Each row below holds a small network's activations on one input, seen along a few directions.
Each table varies a few parts of the input and shows all the possible inputs, shuffled.
Descriptions start from the smaller parts, as in this example, which fits no table here: one of 5 places around a ring, together with either a single point or one of 11 places along a line or (one of 3 separate values, together with one of 6 places along a line).
Shared parts are said once, and a part with two or three values counts as separate values.
In the rows, 128 means zero.

Other details of the inputs vary at random and push rows far along two fixed directions, the same in every table; ignore that.
To show where, the next rows are all for the same input, with only those details redrawn:
[137  71 161 147 112 140  78  62  99 150 151 155]
[152 151  90 146 117 110 166 195 198 153  99 104]
[ 96 122 151 180 185 138 159 161 105 169 109 164]
[ 95 119 154 181 186 139 156 157 101 169 111 166]
[ 95 119 154 180 186 139 156 157 101 169 111 166]
[100 116 152 177 178 138 150 150 104 167 114 163]
[152  72 149 137  90 135  73  61 118 145 152 141]
[111 121 141 170 165 133 151 156 120 164 112 152]

Rows:
row 1: [133 161 111 147 123 116 177 193 174 159 100 104]
row 2: [182 143  80  64  54 117 102 130 199  80 149  62]
row 3: [123  95 179 108 113 138  84  52  86 150 148 137]
row 4: [179 148  94  65  38 123 103 128 210 124 144  68]
row 5: [149  92 134  93 115 149  66  70  90  88 170 130]
row 6: [124 109 167 134 110 131  98  35  99 137 144 143]
row 7: [153 173  77 110 146 104 170 188 172  89 108  92]
row 8: [127 103 130 118  72 104  73  66  99  89 147 165]
row 9: [ 92 142 162 180 177 132 181 141 101 153 108 159]
row 10: [119  98 170 129 108 140  80  48  91 156 147 138]
row 11: [105 111 125 145 210 128 161 170  66 141 111 140]
row 12: [135 168 101 156 133 136 161 204 187 122 119 124]
row 13: [159  90 149 144  84 133  69  45 131  99 167 144]
row 14: [ 88 164 149 138 183 135 159 142 109 112 105 135]
row 15: [137 170  92  96 118 110 164 183 184 141  84  74]
row 16: [ 83 164 156 157 167 156 143 148 110 136 130 150]
row 17: [106 126 136 136 204 124 167 135  75 126 109 149]
row 18: [106  99 141 120  90 130  68  85  76 102 154 181]
row 19: [103 125 137 165 164 154 143 167 124 155 129 158]
row 20: [155 148  91 144 112 110 161 190 198 152 102 104]
row 21: [110 154  78 115 102 106 148 205 153 133 105 138]
row 22: [182 162 100  73  39 123 102 125 212  98 147  72]
row 23: [125 121 113 140 189 115 171 151  89 117 111 133]
row 24: [132 163  72 120  92  73 172 182 170 120  85 129]
row 25: [ 93 151 146 133 180 127 172 134 106 136  91 134]
row 26: [ 93 150 159 170 161 158 148 159 109 133 135 156]
row 27: [202 119  65  62  62  97 105 126 187 111 128  59]
row 28: [136  73 139  91 127 153  66  68  73 117 168 137]
row 29: [138 197 111 118 123 108 175 178 193 111 107  94]
row 30: [104 125 135 117 169 123 150 146 102 143 113 119]
row 31: [145  80 140 124 141 131  83  61  66  80 165 140]
row 32: [112 108 168 104 121 163  71  60  84 104 155 139]
row 33: [ 98 140 144 158 152 154 152 168 121 157 129 144]
row 34: [100 130 126 148 210 149 153 179  70 106 132 150]
row 35: [140 109 167 106  98 125 100  40 109 127 145 131]
row 36: [174 158 105 107  48 110 102  92 201  99 142  82]
row 37: [ 80 125 127 143 148 105 145 163  82 152  98 176]
row 38: [126  80 148  87 111 149  71  65  89 119 168 124]
row 39: [178 147  85  83  29 125  93 117 215 129 146  69]
row 40: [144  89 144  95 106 117  97  43 102 108 147 117]
row 41: [ 69 145 151 129 193 160 152 162  90 149 109 143]
row 42: [160 159  88 149 112 102 179 176 206 133  99 108]
row 43: [121  97 163 112 133 132  87  49  80  89 161 136]
row 44: [145 136  72 110 149 127 156 204 145 118 122  97]
row 45: [180 149 106 123  49 111 117 114 203  97 142  88]
Describe the family of inputs behind these rows.
> one of 5 places around a ring, together with either a single point or one of 8 places along a line
The inputs of row 20 and row 42 match in every part but the place on the ring of 5. If row 3 is changed in the same way as row 20 into row 42, which row does it become?
> row 35
The inputs of row 34 and row 31 match in every part but the place on the ring of 5. If row 2 is changed in the same way as row 34 into row 31, which row does it become?
> row 43
Which other rows does row 33 become when the place on the line of 8 takes its other values? List them by row number.
> row 4, row 19, row 28, row 38, row 39, row 41, row 44

Rows:
row 46: [168 116 105 120  92 129 111 132 165 146 138 111]
row 47: [132 117 158 112  83 135  83  77 136 136 148 122]
row 48: [139 145 134 114  88 113 121 112 169 132 123 107]
row 49: [158 165  76  66 107 104 172 188 161 106 129  63]
row 50: [136  94 148 155 145 140 111  99 100 146 143 155]
row 51: [143 134 130 117  89 118 125 112 167 136 118 103]
row 52: [147 146  61 113  80  97 146 199 185 127 109 104]
row 53: [ 94 163 151 159 158 128 162 138 126 132 114 148]
row 54: [150 122 113 128 108 136 120 131 161 148 136 109]
row 55: [158 139  89 104 117 124 103 122 138  82 132  80]
row 56: [121 153 101 142 151 112 176 222 158 161  90 125]
row 57: [111 156 146 156 139 139 143 134 138 125 133 138]
row 58: [ 92 153 166 166 177 127 162 141 117 141 110 151]
row 59: [102 130 168 144 127 156 106  97 107 133 153 150]
row 60: [148  83 110 109  63 105  78  79 119 116 144 137]
row 61: [ 93 188 140 177 193 131 201 212 152 144  99 135]
row 62: [124 100 150 150 147 131 121  84 103 147 130 148]
row 63: [146 101 137  83 116 138 105  88  79  98 179 108]
row 64: [ 92 130 142 153 178 142 155 154 108 173 111 147]
row 65: [162 102 129  88 110 127 109  81  91  86 177 103]
row 66: [136 173  74 107 144 126 143 193 155 100 109  73]
row 67: [ 90 142 162 164 173 154 154 159 116 154 120 143]
row 68: [112 172  96 115 207 130 187 218 148  90  99 126]
row 69: [139 177  67  94 131 103 150 179 163 100  90  67]
row 70: [140 116 158 122  87 143  82  81 140 128 159 122]
row 71: [ 94  90 152 164 166 150 118 129  63 147 140 179]
row 72: [120 139 146 151 141 125 151 129 141 136 111 127]
row 73: [ 77 142 183 158 156 164 121 110  76 134 148 179]
row 74: [101  94 136 153 142 138 109 130  76 132 146 172]
row 75: [ 85 142 182 169 161 156 128 102  77 123 145 181]
row 76: [138 196  96 108  75 118 152 177 202 124 113  99]
row 77: [123 140 103  97 136 130 107 131 111 106 120  94]
row 78: [166 131 103  80 108 102 144 117 126  88 146  85]
row 79: [102  89 151 174 171 141 124 121  64 137 137 181]
row 80: [ 96 133 168 136 127 135 116  84 104 136 133 152]
row 81: [128 129 112  73 146 123 122 126 129  88 118 124]
row 82: [160 118 108 115  95 110 121 120 157 149 117 115]
row 83: [126  88 149 135 129 120 104  98  93 148 127 157]
row 84: [106 138 149 138 136 140 140 141 134 153 116 126]
row 85: [120 130 114  75 152 136 120 141 125  95 123 126]
row 86: [160 138  86  94 108 109 103 107 140  81 121  77]
row 87: [145 130 113  75 118 108 145 121 108 103 142  93]
row 88: [118  85 137 135 122 122 105  97  86 139 130 160]
row 89: [176 150  77 126 102  96 161 171 202 139 100  95]
row 90: [139 131 140 146 117 136 129 122 154 129 132 116]
row 91: [163 110 109 124  93 122 108 144 157 138 136 117]
row 92: [138 134 145 105  59 125  86  60 136 113 147 131]
row 93: [167 122 115 122  84 117 124 101 177 128 123  98]
row 94: [133 152 100 156 159  99 186 209 160 145  86 129]
row 95: [129  96 156 127 111 137 103  66 114 146 132 133]
row 96: [ 94 132 168 134 125 148 109  94 104 141 141 150]
row 97: [136  79 127 119  90 129  82  92 103 137 145 144]
row 98: [145  87 138 117 100 135  84  81 113 155 144 138]
row 99: [ 92 137 132 110 208 153 145 169  96 101 123 151]
row 100: [ 90 104 166 155 178 140 132  99  75 167 120 165]
row 101: [166  82 132 135  95 124  84  91 126 126 151 136]
row 102: [152 160 121 117  67 114 119 102 171 103 133 117]
row 103: [ 90  95 146 168 167 122 129 117  58 129 127 188]
row 104: [164 123 118 133  94 132 124 115 174 128 134 101]
row 105: [161  81 109 127  69 117  76  86 124 103 161 137]
row 106: [106 135 145 158 165 154 155 157 127 157 119 135]
row 107: [163 126  95  68 115 113 111 113 159  68 127 106]
row 108: [ 87 169 128 159 189 139 202 215 144 172  83 129]
row 109: [127 116 112 151 138 110 146 148 120 132 112 147]
row 110: [101 131 144 177 196 143 165 155 108 158 117 153]
The inputs of row 104 and row 106 match in every part but one. If row 55 is changed in the same way as row 104 into row 106, which row does it become?
> row 66
The inputs of row 91 and row 83 match in every part but one. If row 74 is changed in the same way as row 91 into row 83, which row does it become?
> row 60
Describe the family of inputs behind these rows.
> one of 5 places around a ring, together with either one of 3 separate values or one of 10 places along a line
Which other rows does row 79 become when the place on the line of 10 takes its other values? List them by row number.
> row 50, row 57, row 61, row 75, row 90, row 101, row 104, row 105, row 110
Which other rows does row 87 become when the choice among 3 separate values takes its other values? List them by row number.
> row 69, row 81
List by row number the other rows that have the place on the ring of 5 in common with row 107.
> row 53, row 58, row 62, row 72, row 78, row 86, row 89, row 93, row 94, row 102, row 103, row 109
List by row number the other rows that have the place on the ring of 5 in common with row 56.
> row 47, row 49, row 52, row 64, row 76, row 77, row 84, row 85, row 96, row 97, row 98, row 108
Which other rows does row 65 become when the choice among 3 separate values takes its other values? List them by row number.
> row 55, row 68

Rows:
row 111: [ 87 168 133 196 195 120 205 211 135 150  88 161]
row 112: [167  73 155  83 100 152  56  16  99 102 179 101]
row 113: [123 156 106 138 150 111 177 184 159 155  88 119]
row 114: [171 139  70 105  66  93 134 157 202 124 107  91]
row 115: [ 82 159 114 185 189 130 192 233 121 158  98 168]
row 116: [ 70  89 204 182 193 153 122  75  28 170 135 201]
row 117: [173 148  50 106  66 100 135 196 216 123 111  92]
row 118: [175 113 138 128  68 136  94  81 180 138 149  98]
row 119: [173 149  95 117  72 120 140 154 214 151 120  74]
row 120: [160  59 127  94  78 134  37  44  83  93 177 134]
row 121: [ 88 146 182 127 136 146 110  73  90 114 143 154]
row 122: [ 82 158 151 137 139 148 119 136 100 102 141 166]
row 123: [ 83 128 148 149 222 136 165 145  56 113 118 162]
row 124: [165  84 132 136  58 131  60  70 139 113 168 145]
row 125: [161 104 112 123  58 110  96  90 153 127 140 122]
row 126: [108  85 178 126 182 148 102  49  37 113 152 157]
row 127: [ 87 150 136 148 218 127 186 178  87 142  95 139]
row 128: [ 93 183 115 146 225 134 218 238 136 154  82 105]
row 129: [122 126 157 166 142 130 137 112 125 147 124 149]
row 130: [173 126 102  99  73 124 113 123 193 145 125  79]
row 131: [155 209  95  88  67 124 149 168 239 108 120  56]
row 132: [176 157  76  84  81 110 151 179 219 139 111  54]
row 133: [ 99  75 168 134 166 138  92  63  31 117 147 168]
row 134: [ 81 155 108 153 201 126 191 239 107 145  95 157]
row 135: [169 127  96  87  77 103 122 124 172 128 122  87]
row 136: [ 84 141 173 131 130 142 106  81  85 102 144 164]
row 137: [157  79 125  92  68 114  72  62 114 114 151 124]
row 138: [118  95 137 124 163 145 102 104  64  96 155 156]
The inputs of row 119 and row 125 match in every part but one. If row 131 is changed in the same way as row 119 into row 125, which row does it become?
> row 136
Describe the family of inputs behind these rows.
> one of 4 places along a line, together with either a single point or one of 6 places along a line
List by row number the other rows that have the place on the line of 4 in common with row 117.
> row 115, row 120, row 122, row 124, row 134, row 138

Rows:
row 139: [122  59 162 139 146 140  83  77  54 100 162 166]
row 140: [144 154  99 147 133 133 148 190 168 147 124 110]
row 141: [141 191  74  75 117 125 136 161 175  65 118  51]
row 142: [151 184  77  84 125 116 143 155 178  63 117  46]
row 143: [133 119 103 129 153 105 146 143 102 117 104 143]
row 144: [125 101 185  84 189 159 112  45  51 104 151 132]
row 145: [120  77 189 166 158 154  93  65  65 169 136 163]
row 146: [165 111 127 107  44 108  90  63 187 159 125  99]
row 147: [157 131 139  55 120 150  93  78 128  74 171  92]
row 148: [172 168 108 116  49  90 163 124 179 120 127  84]
row 149: [ 87 117 136 150 173 164 134 159  79 157 140 167]
row 150: [ 87 181 120 121 223 135 189 170  94 106  82  99]
row 151: [107 139 162 178 146 139 136 116 140 149 123 153]
row 152: [114 114 152 151 159 126 138 140 114 185 109 133]
row 153: [ 97 137 104 128 172  85 163 166 101 124  82 157]
row 154: [ 67 145 126 148 204 144 178 233  86 131 105 168]
row 155: [157  93 150 131  77 147  56  72 134 135 166 127]
row 156: [ 69 105 204 162 138 173  81  63  72 163 149 196]
row 157: [148  79 114  93  71 144  73  94 119 116 172 129]
row 158: [173  79 140 102  40 118  66  51 168 155 138  95]
row 159: [160 128  71 112 114 103 161 176 175 161 109  84]
row 160: [ 94  61 172 149 168 166  92  74  32 127 173 186]
row 161: [ 99 112 204 166 123 134 113  45  49 118 177 173]
row 162: [164  58 112  90  82 113  90  70 117 136 152 109]
row 163: [ 99 156 103 149 193  97 185 186 101 115  72 165]
row 164: [148 166  61 108  97  90 136 180 176  77 107 124]
row 165: [ 54 197 161 166 164 134 200 197  91 146 122 166]
row 166: [100 145 139 192 214 141 179 197 108 164 114 149]
row 167: [132 110 172 142  63 142  67  29 147 123 156 158]
row 168: [122  78 143 150 160 142 120 105  79 122 157 154]
row 169: [139 174  75  64 129 101 154 155 165  98  94  41]
row 170: [108  92 187  73 191 147 109  49  44 120 153 130]
row 171: [ 87 175 152 189 179 125 204 166 155 167  72 161]
row 172: [138 180  79  55  93 133 111 147 167  71 126  57]
row 173: [ 94 105 187 155 128 127 114  53 109 167 119 171]
row 174: [178 133 115 124  55 115 114  89 205 146 115  97]
row 175: [ 62 160 158 181 207 160 169 218 103 180 104 170]
row 176: [111 155 142 180 162 137 169 187 166 152 104 129]
row 177: [ 69 157 173 167 139 152 137 130 132 154 116 183]
row 178: [146 138  96 133 139 108 164 184 163 179 101  96]
row 179: [164 155 109  31  91 143 104 120 168  79 157  71]
row 180: [ 88 166 167 162 132 129 161 131  92 125 147 156]
row 181: [165 149 106 137  93 118 155 164 211 155  92  87]
row 182: [114 136 106 151 175 109 155 174 107 103 117 153]
row 183: [119  87 145 136 134 115  75  59  62  79 149 184]
row 184: [127 133 127 167 183 134 170 170 117 174 102 132]
row 185: [102 104 200 178 126 145  92  35 107 133 148 185]
row 186: [149 162 107 139  86 130 140 180 217 137 114  96]
row 187: [160 156  79 113  83 129 128 193 197 147 128  91]
row 188: [154 139  72  78  51 100  86 132 161  77 129 128]
row 189: [132 102 170 141  75 151  61  36 131 136 160 151]
row 190: [165 113 141  92  19  91  97  41 135 127 161  98]
row 191: [122 153 132 178 170 131 164 193 155 155 110 126]
row 192: [165 121  69  90  97  85 152 183 176 123 101  81]
row 193: [129  65 155 149 157 153 104  66  55 154 147 159]
row 194: [188 111  69 103  87 107 147 147 181 123 122  82]
row 195: [176  92  93  88  50 110  53  73 133  75 165 123]
row 196: [162 114 128 103  25 144  61  96 189 134 151 104]
row 197: [ 60 159 116 150 208 131 173 223  76 127 102 183]
row 198: [163  94 108 118  86 144  84  95 134 122 168 119]
row 199: [156 138  59  96 108  73 152 178 167 120  96  96]
row 200: [124  74 154 159 158 155  99  79  67 136 165 160]
row 201: [176 126  71 104 102  98 156 180 175 109 101  88]
row 202: [ 99 128 123 146 178 135 155 192  98 113 120 154]
row 203: [121 178 132 102 210 138 187 178 135  93 124  99]
The inputs of row 179 and row 203 match in every part but one. If row 188 is changed in the same way as row 179 into row 203, which row does it become?
> row 183
Describe the family of inputs behind these rows.
> one of 5 places along a line, together with either one of 2 separate values or one of 11 places along a line
List by row number the other rows that have the place on the line of 5 in common with row 202.
> row 140, row 141, row 147, row 155, row 160, row 164, row 167, row 180, row 186, row 189, row 195, row 198
